A small network was shown many inputs. Here are its activations along a few directions, one row for each input.
In each table, some parts of the input vary, and every possible input appears once, in random order.
A made-up example of a description, with smaller parts first: one of 8 places around a ring, together with either a single point or one of 9 places along a line or (one of 2 separate values, together with one of 6 places along a line).
Shared parts are said once, and a part with two or three values counts as separate values.
(in the rows, 128 means zero)

Other details of the inputs shift rows strongly along two fixed directions, in all tables alike. That doesn't count.

A family of inputs:
row 1: [111 120 129 146 147 120 126 118 122  74 128  76 113 144 145]
row 2: [182  70 113 113  96 132 136 145  76 105 108  76  79 114 148]
row 3: [142 145 120 103 121 119 110 159 147 186 127 160 149 112  87]
row 4: [102 189 138 130 153  88 129 119 190 162 137 191 185 128 113]
row 5: [169  44 110  88  89 152 123 161  65 107 120  40  78 119 137]
row 6: [119 154 138 154 134  97 139 107 130 132 143 162 130 137 100]
row 7: [101 182 138 150 149  98 115 129 170 163 159 193 182 140  82]
row 8: [181 140 109 125 115 121 123 172 128 178 126 162 125 108  98]
row 9: [155  60 119  65  95 138 128 145  98 121 113  73 111 109 151]
row 10: [141 120 122 122 101 158 133 123 116 170 119 184 134 119 134]
row 11: [132 118 131 123 125 110 130 128 139 114 140 126 156 130 148]
row 12: [ 80 151 150 181 146 136 139  67 138  90 141 169 150 157 163]
row 13: [184  91 103 105  99 139 117 178 102 147 117  97 108 111 123]
row 14: [ 91 155 145 178 163  91 143  80 135  65 132 115 117 152 143]
row 15: [111 181 133 168 162  98 131 119 157 124 137 160 137 138 110]
row 16: [132 140 127 121 133 107 129 134 155 131 126 141 158 122 143]
row 17: [ 82 114 145 139 129 154 138  69 107  91 124 126 115 146 161]
row 18: [ 79 110 151 162 154 113 123  89 121  31 154  66 134 170 158]
row 19: [172 124 113  86  98 119 124 169 142 201 129 175 163  98 108]
row 20: [ 70 125 155 163 156 101 131  85 140  44 158  94 154 168 159]
row 21: [154  58 122  85  94 137 122 154  95 117 124  73 116 119 144]
row 22: [173  65 106  76  91 150 118 170  81 142 108  64  80 105 120]
row 23: [147 149 121 131 126 115 126 149 130 171 140 167 131 120  84]
row 24: [ 94  98 140 133 127 159 139  76  99  71 108  95  98 143 189]
row 25: [154 146 112 127 111 154 128 137 136 180  98 194 134 107 145]
row 26: [ 78 126 149 162 148 172 141  79 113  74 157 104 121 157 140]
row 27: [ 85 151 149 158 151  94 141  78 130  95 141 132 117 147 112]
row 28: [ 86 171 140 155 164 103 124 107 157 113 140 131 139 146 113]
row 29: [161 171 111 115 121 175 126 166 151 221 113 192 133  98  96]
row 30: [124 134 130 128 133 118 126 125 120 132 134 125 109 127 100]
row 31: [136 121 122 135 130 183 135 131 115 115 119 106 106 124 150]
row 32: [137 199 122 141 147 100 125 149 170 197 126 203 143 116  77]
row 33: [136 145 125 106 125 112 120 155 159 168 117 150 152 114 118]
row 34: [141  93 123  85 106 129 121 150 121 142 119 104 127 115 126]
row 35: [125 102 129 122 129 120 125 133 129  90 120  83 130 132 160]
row 36: [147 105 120  98 119 131 113 157 121 135 110  92 116 117 130]
row 37: [ 95 171 141 176 155 159 137  99 148 115 155 162 149 151 126]
row 38: [127 117 134 132 133 112 139 110 108  97 111  92  88 129 140]
row 39: [ 99 142 135 137 137 175 137 105 125 128 139 132 120 134 119]
row 40: [185 121 102  96 107 132 111 193 134 182 102 135 133  99 117]
Each input here is: one of 5 places around a ring, together with either one of 2 separate values or one of 6 places along a line.
Changing only the place on the ring of 5 turns row 27 into row 38. The same change can be made to row 9. Which row results?
> row 4
Changing only the place on the ring of 5 turns row 35 into row 34. The same change can be made to row 15. Which row results?
> row 30
A walk changes only the place on the ring of 5. It starts at row 17 and steps to row 10. List the rest of the walk in order.
> row 12, row 25, row 24
Which other rows does row 5 become when the place on the line of 6 takes its other values? List them by row number.
> row 6, row 7, row 19, row 21, row 23
Which other rows does row 39 become when the choice among 2 separate values takes its other values? List them by row number.
> row 17

A family of inputs:
row 41: [181  78 112 105 105 136 143 135  91  97  98  81  89 118 192]
row 42: [145  84 127  94 114 189 131 143  95 117 109  53  76 113 136]
row 43: [169  81 112 132 106 160 144 139  73 107 103  78  53 112 139]
row 44: [154 110 112  86 126 145 106 173 122 155 113  88 105 106 115]
row 45: [179 113 105 121 119 119 119 170  97 141 103 113  87 105 113]
row 46: [ 88 108 152 125 134 102 145  67 126  73 140 110 138 146 163]
row 47: [ 89 124 139 187 149 140 150  72 106  53 121 107 100 152 168]
row 48: [162 150 118 101  99 127 142 144 129 219 133 179 124 103  73]
row 49: [ 84 169 148 172 157 135 136 101 143 106 175 153 157 163 107]
row 50: [ 65 175 148 150 166  98 103 117 177 112 139 140 160 140 138]
row 51: [129 150 127 140 134  96 118 156 163 147 148 155 180 138 108]
row 52: [118 121 126 107 130 145 132 123 140 111 114 104 137 121 168]
row 53: [187 131 113 117 111  97 122 167 131 155  99 128 115 110 129]
row 54: [153 162 108 101 112  91 116 160 148 215 127 201 145 108  53]
row 55: [101 173 144 160 154 109 136 104 179 128 169 180 201 145 130]
row 56: [175 161 105 118 121 118 111 196 153 215 143 190 163 105  58]
row 57: [ 74 108 142 137 143 177 128  78 111  49 116  69 104 158 178]
row 58: [ 82 152 148 177 149 148 128  90 151 105 158 165 168 161 126]
row 59: [ 64 142 152 154 140 126 131  67 124 113 141 167 142 150 137]
row 60: [160  69 124  75  91 103 120 159 101 141 107 101 119 106 129]
What do these inputs look like to the network?
> one of 4 separate values, together with one of 5 places around a ring
A walk changes only the place on the ring of 5. It starts at row 41 and steps to row 53. List the rest of the walk in order.
> row 45, row 43, row 47
Which other rows does row 54 become when the choice among 4 separate values takes its other values? List them by row number.
> row 44, row 45, row 56

A family of inputs:
row 61: [  4 144 173 180 169 109 143  10 144  23 160 122 170 184 172]
row 62: [ 55 107 168 153 156 140 123  87 133  37 163  59 145 171 143]
row 63: [163 137 117  90 116 112 128 159 154 168 106 154 143  98 140]
row 64: [108  52 139  88 116 183 118 124  86  74 124  27  89 135 167]
row 65: [157  75 109 116 117  94 111 153  92  75 111  35  88 128 149]
row 66: [158  73 126 140 107 166 148 107  54  88 112  87  50 128 160]
row 67: [ 59 200 158 205 183 104 152  47 180  77 149 198 179 162 175]
row 68: [185 164 108 126 113  82 120 195 161 201 101 176 140 100  88]
row 69: [152 112 114  86 113 148  95 184 134 177 143 130 157 114  96]
row 70: [ 84 171 137 138 146  73 114 115 183 149 169 186 211 148 101]
row 71: [134  65 128 116 118 162 138 140  80  68 135  11  78 134 131]
row 72: [ 63 245 152 186 186  81 137  65 216 135 146 248 213 147 123]
row 73: [148 132 116  78 101 120 123 161 153 212 117 185 160 102 114]
row 74: [126  83 122 101 126 173 135 135  86  99 127  38  69 126 133]
row 75: [168 133 118 106 114 115 128 154 114 182 112 151  90 104  88]
row 76: [159 160 104 117 116 175 129 153 129 203 120 172 121 104  80]
row 77: [131  66 130 115 102 217 128 120  75  97 120  82  97 134 180]
row 78: [195 143 100  86 111  89 111 193 162 199 124 172 171  89 110]
row 79: [187 155 100 149 112 133 130 162 136 199  86 199 116 102 132]
row 80: [149  91 118 111 119 114 123 144 102 104  89  63  76 122 158]
row 81: [150 122 117 113  90 156 134 136 128 188 116 196 151 109 151]
row 82: [155 110 110 133 111 201 142 138  90 141 122 116  81 123 133]
row 83: [ 58 120 145 163 172 122 130  88 114  26 181  39 114 169 119]
row 84: [188 144 115  97 113  96 128 182 169 187 115 168 170  96 119]
row 85: [148  79 127  86  92 120 129 153 125 138 125 106 145 119 140]
row 86: [177 145 111 112 122  86 114 178 124 189 134 165 120 110  62]
row 87: [ 32 169 183 214 193  63 149  36 139  13 177 100 129 190 112]
row 88: [177 138 102 123 110 124 121 158 124 175  80 159 112 101 124]
row 89: [114  53 133 101 109 203 121 108  74  72 118  44  93 134 171]
row 90: [ 58 250 158 212 188  79 139  54 183 143 159 252 162 156  67]
What do these inputs look like to the network?
> one of 5 places along a line, together with one of 6 places around a ring
Changing only the place on the ring of 6 turns row 64 into row 73. The same change can be made to row 62. Which row results?
> row 85
Which other rows does row 79 become when the place on the ring of 6 takes its other values? List them by row number.
> row 66, row 67, row 77, row 81, row 82
A walk changes only the place on the line of 5. It starts at row 83 and steps to row 71. List the rest of the walk in order.
> row 74, row 76, row 82
Which other rows does row 76 become when the place on the ring of 6 takes its other values? List them by row number.
> row 61, row 72, row 88, row 89, row 90

A family of inputs:
row 91: [101 181 126 138 151 133 119  96 162 147 121 201 149 125 131]
row 92: [131 109 118 133 137 164 120 102 105  90 102 113 113 124 178]
row 93: [184 132 104  76 113 107 133 176 135 184 113 112 118  92  93]
row 94: [101 147 164 151 137 118 150  88 157 113 165 173 177 144 143]
row 95: [ 77 130 158 182 164 114 132  82 121  38 108  75 104 161 173]
row 96: [ 87 134 150 128 134 128 154  95 150 118 156 150 163 134 148]
row 97: [113 164 122 120 147  72 113 140 156 165 159 181 174 129  84]
row 98: [155 130 120 143 132 145 147 138 100 135 143  99  69 115  77]
row 99: [117  81 133 139 129 180 147 113 110  55 140  59 118 150 202]
row 100: [171 142 106 150 112 118 128 170 136 164  91 150 114 120 142]
row 101: [161 104 111 111  83 187 120 175  97 202 120 142 106 116  68]
row 102: [109 172 124 113 151  86 103 132 160 169 152 163 167 130  84]
row 103: [108 195 143 191 142 124 143 107 129 160 126 192  92 139  80]
row 104: [ 68 111 157 162 146  78 151  71 115  45 123  86 104 160 169]
row 105: [ 92 178 133 128 166  98  98 128 169 140 153 161 159 140  89]
row 106: [202 132  92 118 113 125 131 199 136 161 117 115 115  97 119]
row 107: [116 191 120 166 138 163 137  88 118 162 135 220 114 131  94]
row 108: [137 126 112 111 113 120 133 114 121 153 118 179 137 105 146]
row 109: [108  90 133  99 112 154 109 141 127 118 117  86 127 134 132]
row 110: [150  99 114  73  84 143 110 172 129 195 109 123 145 106 108]
row 111: [ 56 115 152 141 133 102 132  93 137  82 152 111 164 159 133]
row 112: [140  63 122 104 131 145  99 144  76  61 125  22  95 130 158]
row 113: [143 174 140 152 147  61 144 124 167 131 151 169 161 133  90]
row 114: [179 114 114 109 130 134 127 172 118 121 108  73 104  99 124]
row 115: [ 88 141 155 150 159 166 139  95 147  87 143 118 154 145 164]
row 116: [111 101 142 101 128 178 137 118 130 108 129  96 123 127 162]
row 117: [ 89 176 150 165 147 182 158  90 136 142 163 178 133 148  97]
row 118: [156 153 117 103 135 113 127 164 155 155 120 123 119 104  94]
row 119: [ 65 114 145 175 143 135 123  99 131  41 150  72 148 179 166]
row 120: [ 99 180 142 147 144  81 133 108 162 157 111 170 138 136 115]
row 121: [ 84 167 137 174 169 124 115  98 122 126 178 151 121 156  66]
row 122: [181 112 105  87 112  94 144 173 127 160 121 116 118  95 102]
row 123: [151 120 105 129 129 123 101 166 120 124 142 108 132 129 132]
row 124: [ 82 164 151 126 146 139 145  92 169 143 151 161 172 136 134]
row 125: [168 122 121 108 115  86 107 158 126 155 144 156 152 124  98]
row 126: [178 113  87 125 109 161 123 147 111 148 100 146 118 111 170]
row 127: [156  52 133 100  78 128 120 149  95 112 123  88 130 129 141]
row 128: [102  90 145 132 133 124 130 105 104  58  94  52  70 143 172]
row 129: [150  97 106  84 102 151 125 115  98 139  99 119 107 106 162]
row 130: [163  68 123 113  95 132 131 102  80  92 113 115 106 116 180]
row 131: [181  85 131 121  90  97 136 147 100 132  91 123  98 117 146]
row 132: [167 108 114  97  97 163 101 193 129 188 101 132 147 102 113]
What do these inputs look like to the network?
> one of 6 places around a ring, together with either a single point or one of 6 places along a line
Changing only the place on the ring of 6 turns row 98 into row 103. The same change can be made to row 118. Which row results?
> row 128
Which other rows does row 115 become when the place on the ring of 6 takes its other values? List them by row number.
> row 92, row 95, row 112, row 114, row 132
